Here are a small network's activations along a few directions, averaged over the inputs that share one value of a field.
Values that are neighbours, or in one group, have similar rows; names and order tell nothing.
In the rows, zero is written as 500.
Strong random noise was added to every row along 4 fixed directions; ignore it. To show where, here is one row again and again, with new noise each time:
[587 544 497 564 493 530 429 467 520 453 398 665 583 517 452 452 543 616
 639]
[588 416 303 484 420 430 507 567 553 572 503 471 534 628 558 435 421 532
 424]
[574 469 504 605 436 667 585 506 466 579 437 625 541 492 427 465 479 581
 587]
[559 512 609 468  95 789 525 326 414 405 294 663 888 480 477 743 415 403
 348]
[704 615 303 662 504 352 412 576 586 522 427 628 525 497 377 347 521 686
 683]
[614 486 347 587 546 430 487 581 557 573 489 560 459 562 469 354 497 636
 611]


Field Nugi:
s10: [478 452 560 482 861 523 463 485 563 420 521 592 343 596 553 330 640 642
 756]
s4: [415 525 360 378 629 386 432 732 508 531 596 386 356 416 638 419 533 536
 441]
s13: [389 479 685 440 826 528 663 662 526 643 557 261 167 545 548 445 575 543
 744]
s3: [487 703 398 459 251 294 549 401 476 399 560 520 728 395 343 654 461 501
 387]
s6: [474 666 718 403 242 552 411 487 353 277 342 497 837 340 610 732 525 351
 325]
s9: [474 452 418 515 465 620 593 412 447 610 478 476 556 545 577 439 382 506
 318]
s1: [656 562 522 606 690 284 525 641 477 437 496 474 294 506 384 390 514 605
 784]
s8: [454 608 616 667 584 589 488 342 421 548 432 469 309 314 386 434 583 580
 585]
s2: [486 511 667 465 722 356 177 412 634 277 502 660 451 481 509 569 644 479
 703]
s11: [322 352 694 498 550 662 558 462 413 615 687 573 410 438 480 601 441 322
 460]
s7: [661 357 334 566 427 364 598 659 561 622 537 393 491 547 483 459 379 382
 324]
s5: [242 479 713 485 623 629 657 422 486 479 636 563 416 426 432 580 586 351
 442]
s12: [457 607 428 543 481 555 366 372 535 509 509 378 437 504 442 428 617 592
 571]
The values of Nugi form a star with 3 arms.
Which values are neighbours of s3? Give them in the order they are listed. -> s5
Which values are neighbours of s2? Give them in the order they are listed. -> s11, s7
Which values are neighbours of s9? Give them in the order they are listed. -> s10, s12
Which values are neighbours of s13? Give them in the order they are listed. -> s6, s1

Field Vapo:
p4: [564 470 471 502 749 489 359 520 606 480 413 498 408 576 590 363 643 658
 658]
p6: [583 428 416 520 499 391 713 810 498 686 567 390 462 455 535 465 396 461
 419]
p8: [544 526 218 554 437 277 413 594 602 599 637 495 495 418 427 472 372 395
 331]
p5: [679 337 379 613 423 589 616 568 524 616 509 491 424 619 434 476 380 496
 552]
p9: [247 444 884 278 469 656 488 421 400 361 512 551 599 473 647 756 629 395
 453]
p1: [320 338 674 578 549 777 655 306 352 571 587 540 372 492 463 455 515 471
 455]
p7: [568 572 544 524 378 681 708 562 350 558 393 404 514 488 501 481 404 557
 539]
p2: [407 703 610 566 605 481 371 426 485 451 494 515 419 336 396 481 632 560
 655]
p3: [470 364 330 483 569 482 635 495 561 613 625 460 402 648 499 392 428 515
 451]
The values of Vapo form a ring.
Which values are neighbours of p7? Give them in the order they are listed. -> p4, p6
Which values are neighbours of p8? Give them in the order they are listed. -> p1, p2
